A small network was trained on invented records. Each row is its activation on one of them, seen along a few directions.
Each row is followed by the record's values for the fields L, K, M, S.
The largest differences between rows may come from other fields.
(in the rows, 500 means zero)
Random noise pushes rows far along 3 fixed directions. That doesn't count. These rows show it; they differ only by the noise:
[584 434 424 443 525 615 438 508 468 505 588 488 506 535 548 465 580 501
 552 487]
[586 272 347 391 670 764 473 342 504 553 602 606 470 375 700 607 594 598
 571 524]
[642 581 504 431 467 525 434 675 439 474 532 406 654 661 459 345 515 404
 604 443]
[486 494 437 546 373 503 369 566 447 465 633 405 402 628 416 395 624 471
 449 474]
[691 454 451 374 588 638 512 510 472 528 556 507 549 516 606 466 573 492
 634 505]

[302 503 468 660 528 328 546 470 488 462 477 570 329 581 423 484 357 539
 381 516] : <L:l2 K:k2 M:m2 S:s1>
[437 431 489 474 482 528 380 482 505 446 418 501 760 543 547 471 294 437
 493 459] : <L:l6 K:k2 M:m2 S:s2>
[581 486 487 419 670 538 536 467 499 514 331 557 688 486 792 377 218 479
 625 589] : <L:l4 K:k1 M:m2 S:s1>
[598 551 571 477 477 454 564 554 521 473 491 434 430 538 532 448 587 431
 512 458] : <L:l4 K:k2 M:m2 S:s1>
[633 501 593 515 396 463 570 424 564 471 494 455 464 528 543 336 599 454
 553 589] : <L:l2 K:k1 M:m1 S:s2>
[576 580 531 436 446 386 621 590 464 481 364 480 672 537 485 407 432 442
 544 533] : <L:l3 K:k2 M:m2 S:s2>
[528 482 449 536 493 579 439 435 488 562 594 516 454 504 480 535 604 506
 455 552] : <L:l6 K:k1 M:m1 S:s2>
[524 497 459 466 343 602 353 516 468 497 446 442 725 599 575 315 408 457
 519 558] : <L:l6 K:k1 M:m1 S:s2>
[589 468 508 382 627 628 515 521 549 567 441 592 599 415 539 605 630 559
 646 490] : <L:l5 K:k1 M:m3 S:s2>
[500 508 530 457 496 576 582 532 526 430 458 557 552 378 429 543 585 488
 437 476] : <L:l3 K:k2 M:m2 S:s2>
[529 566 510 472 596 451 499 459 422 472 586 406 328 534 473 515 599 529
 511 500] : <L:l1 K:k1 M:m2 S:s1>
[592 516 461 458 515 554 422 486 475 499 506 405 456 528 562 402 497 463
 577 510] : <L:l4 K:k1 M:m3 S:s2>
[572 449 526 470 456 564 573 450 472 503 442 539 440 410 518 533 583 516
 508 525] : <L:l6 K:k2 M:m2 S:s2>
[455 448 432 567 678 505 477 419 450 513 460 566 439 495 613 501 295 560
 498 546] : <L:l4 K:k1 M:m2 S:s1>
[540 634 507 522 444 414 403 626 434 494 524 408 572 626 416 415 509 399
 472 452] : <L:l6 K:k1 M:m2 S:s2>
[615 586 583 437 474 502 489 524 496 592 519 379 376 543 527 506 612 458
 608 502] : <L:l6 K:k1 M:m3 S:s1>
[369 632 601 585 347 230 551 700 521 405 390 489 529 666 297 364 382 424
 436 486] : <L:l5 K:k2 M:m2 S:s1>
[336 592 466 625 434 400 291 666 449 391 551 382 547 628 331 440 445 410
 419 328] : <L:l4 K:k1 M:m2 S:s2>
[554 144 341 400 874 792 648 165 574 642 492 748 467 146 814 783 469 653
 615 584] : <L:l2 K:k2 M:m1 S:s2>
[432 345 481 520 387 645 510 375 595 554 674 527 304 342 523 530 740 596
 342 556] : <L:l3 K:k1 M:m1 S:s1>
[568 529 597 399 457 517 498 589 454 486 363 531 732 537 511 398 484 438
 575 526] : <L:l6 K:k1 M:m2 S:s2>
[765 563 543 437 748 427 703 453 485 585 373 575 542 466 625 505 397 482
 683 544] : <L:l2 K:k1 M:m2 S:s2>
[386 447 483 571 366 397 473 451 534 435 580 607 343 429 321 565 694 581
 366 444] : <L:l5 K:k1 M:m2 S:s2>
[454 363 423 552 570 585 442 328 462 549 663 461 375 404 562 583 513 617
 463 556] : <L:l1 K:k1 M:m1 S:s1>
[387 595 446 645 564 358 504 512 407 481 658 439 287 548 398 646 466 534
 435 460] : <L:l1 K:k2 M:m2 S:s1>
[257 333 403 538 318 670 208 575 573 365 534 501 729 511 362 465 565 547
 320 455] : <L:l5 K:k1 M:m3 S:s2>
[484 365 405 468 498 555 489 337 490 535 589 495 241 452 535 540 658 573
 452 666] : <L:l1 K:k1 M:m3 S:s2>
[597 588 573 533 420 323 643 502 526 514 496 544 218 506 456 454 691 432
 462 619] : <L:l4 K:k1 M:m2 S:s2>
[477 437 372 439 700 645 447 421 487 476 610 571 551 342 555 752 472 587
 575 419] : <L:l1 K:k1 M:m2 S:s2>
[375 472 511 572 393 493 424 615 485 450 490 507 582 558 294 509 526 439
 345 405] : <L:l4 K:k2 M:m2 S:s2>
[801 491 481 273 685 617 626 420 479 595 505 466 447 497 742 459 537 507
 716 656] : <L:l1 K:k1 M:m3 S:s1>
[615 534 471 485 630 500 478 436 411 568 608 353 425 513 540 527 453 519
 585 494] : <L:l1 K:k1 M:m3 S:s1>
[517 507 455 416 659 614 503 585 524 487 428 573 732 393 542 524 353 515
 518 438] : <L:l3 K:k1 M:m2 S:s1>
[538 544 491 528 628 379 715 439 506 534 563 609 279 414 473 686 513 557
 513 519] : <L:l3 K:k2 M:m2 S:s2>
[379 469 477 548 406 491 386 429 495 431 596 410 446 513 465 577 600 512
 399 466] : <L:l1 K:k2 M:m2 S:s2>
[401 357 477 617 556 456 467 396 523 463 412 646 530 414 539 530 383 568
 416 539] : <L:l2 K:k1 M:m2 S:s2>
[709 485 563 357 570 539 573 486 482 587 527 465 633 445 573 525 567 480
 670 539] : <L:l1 K:k1 M:m1 S:s2>
[612 639 525 527 381 336 639 571 433 481 501 375 384 618 478 379 563 488
 522 556] : <L:l3 K:k2 M:m2 S:s1>
[449 398 386 453 652 699 480 463 502 563 383 547 790 474 632 536 322 542
 596 488] : <L:l5 K:k2 M:m1 S:s1>
[332 491 479 651 355 346 491 488 556 433 527 484 332 547 430 476 459 548
 346 528] : <L:l5 K:k2 M:m2 S:s1>
[646 448 473 322 621 676 432 494 461 595 474 463 676 497 656 478 437 509
 693 444] : <L:l6 K:k1 M:m3 S:s1>
[620 343 518 426 665 655 652 406 537 543 524 646 399 303 631 713 654 560
 533 519] : <L:l4 K:k2 M:m2 S:s1>
[712 553 595 439 459 418 633 405 473 519 561 401 287 565 668 421 646 470
 586 601] : <L:l6 K:k2 M:m2 S:s1>
[678 763 604 440 489 357 558 727 434 564 516 329 444 662 374 414 686 423
 658 464] : <L:l5 K:k1 M:m3 S:s1>

Here are new rows. What are their fields?
[506 563 486 489 633 564 371 639 420 505 489 484 762 569 432 521 371 453
 510 368] : <L:l6 K:k1 M:m2 S:s1>
[526 654 561 583 376 311 516 587 451 485 501 393 375 691 499 396 368 426
 523 537] : <L:l6 K:k2 M:m2 S:s1>
[481 723 629 594 408 314 469 750 515 447 441 400 698 650 302 360 419 341
 573 384] : <L:l2 K:k1 M:m1 S:s2>
[418 564 583 529 425 412 574 515 491 463 481 541 372 494 387 473 651 435
 397 448] : <L:l4 K:k2 M:m2 S:s2>
[401 404 451 493 554 533 474 431 547 517 466 612 507 418 611 574 497 637
 477 509] : <L:l5 K:k1 M:m2 S:s1>
[500 496 491 539 668 514 420 558 439 445 465 476 688 496 584 481 250 475
 541 448] : <L:l4 K:k1 M:m2 S:s1>
[532 473 443 529 458 513 412 469 484 549 624 365 292 565 592 504 678 498
 556 517] : <L:l4 K:k1 M:m3 S:s1>
[549 672 522 483 622 423 655 611 439 458 471 510 559 482 350 581 450 449
 557 373] : <L:l3 K:k2 M:m2 S:s2>
[553 443 565 473 544 440 744 433 600 507 354 688 493 382 564 556 445 547
 502 621] : <L:l5 K:k2 M:m2 S:s2>
[687 468 509 433 618 566 650 333 465 580 575 546 200 415 552 680 681 562
 521 578] : <L:l6 K:k2 M:m2 S:s2>
[620 559 517 461 638 494 547 557 449 500 488 481 578 537 503 554 441 419
 592 409] : <L:l4 K:k2 M:m2 S:s2>
[511 480 445 485 419 522 414 480 515 500 512 439 397 568 534 378 558 448
 471 601] : <L:l4 K:k1 M:m3 S:s2>
[457 508 491 592 467 504 480 492 460 540 560 474 339 549 495 552 483 525
 417 508] : <L:l6 K:k2 M:m2 S:s1>
[496 508 457 444 560 580 462 588 477 445 417 480 766 423 466 543 438 480
 513 386] : <L:l3 K:k2 M:m2 S:s2>
[542 613 584 477 497 431 543 594 510 479 535 457 618 507 412 441 469 416
 548 477] : <L:l3 K:k1 M:m1 S:s2>
[592 630 503 456 691 454 529 518 451 487 498 517 613 511 547 555 360 469
 617 491] : <L:l1 K:k1 M:m2 S:s2>
[635 417 445 342 793 757 466 464 511 626 529 551 654 373 703 720 553 546
 693 464] : <L:l6 K:k1 M:m3 S:s1>
[475 542 523 438 414 543 339 645 483 445 486 386 728 665 437 305 485 468
 508 435] : <L:l5 K:k1 M:m3 S:s1>
[560 602 560 446 561 452 482 612 446 463 368 567 753 564 524 417 267 423
 588 517] : <L:l6 K:k1 M:m2 S:s2>
[692 521 541 413 565 610 509 523 472 610 539 464 595 505 573 488 588 465
 611 524] : <L:l6 K:k1 M:m1 S:s1>
[581 448 445 515 521 541 540 446 431 538 589 484 273 480 543 549 616 552
 487 488] : <L:l4 K:k2 M:m2 S:s1>
[125 549 468 728 448 347 373 592 449 400 446 458 552 687 286 443 271 466
 354 362] : <L:l2 K:k2 M:m2 S:s1>
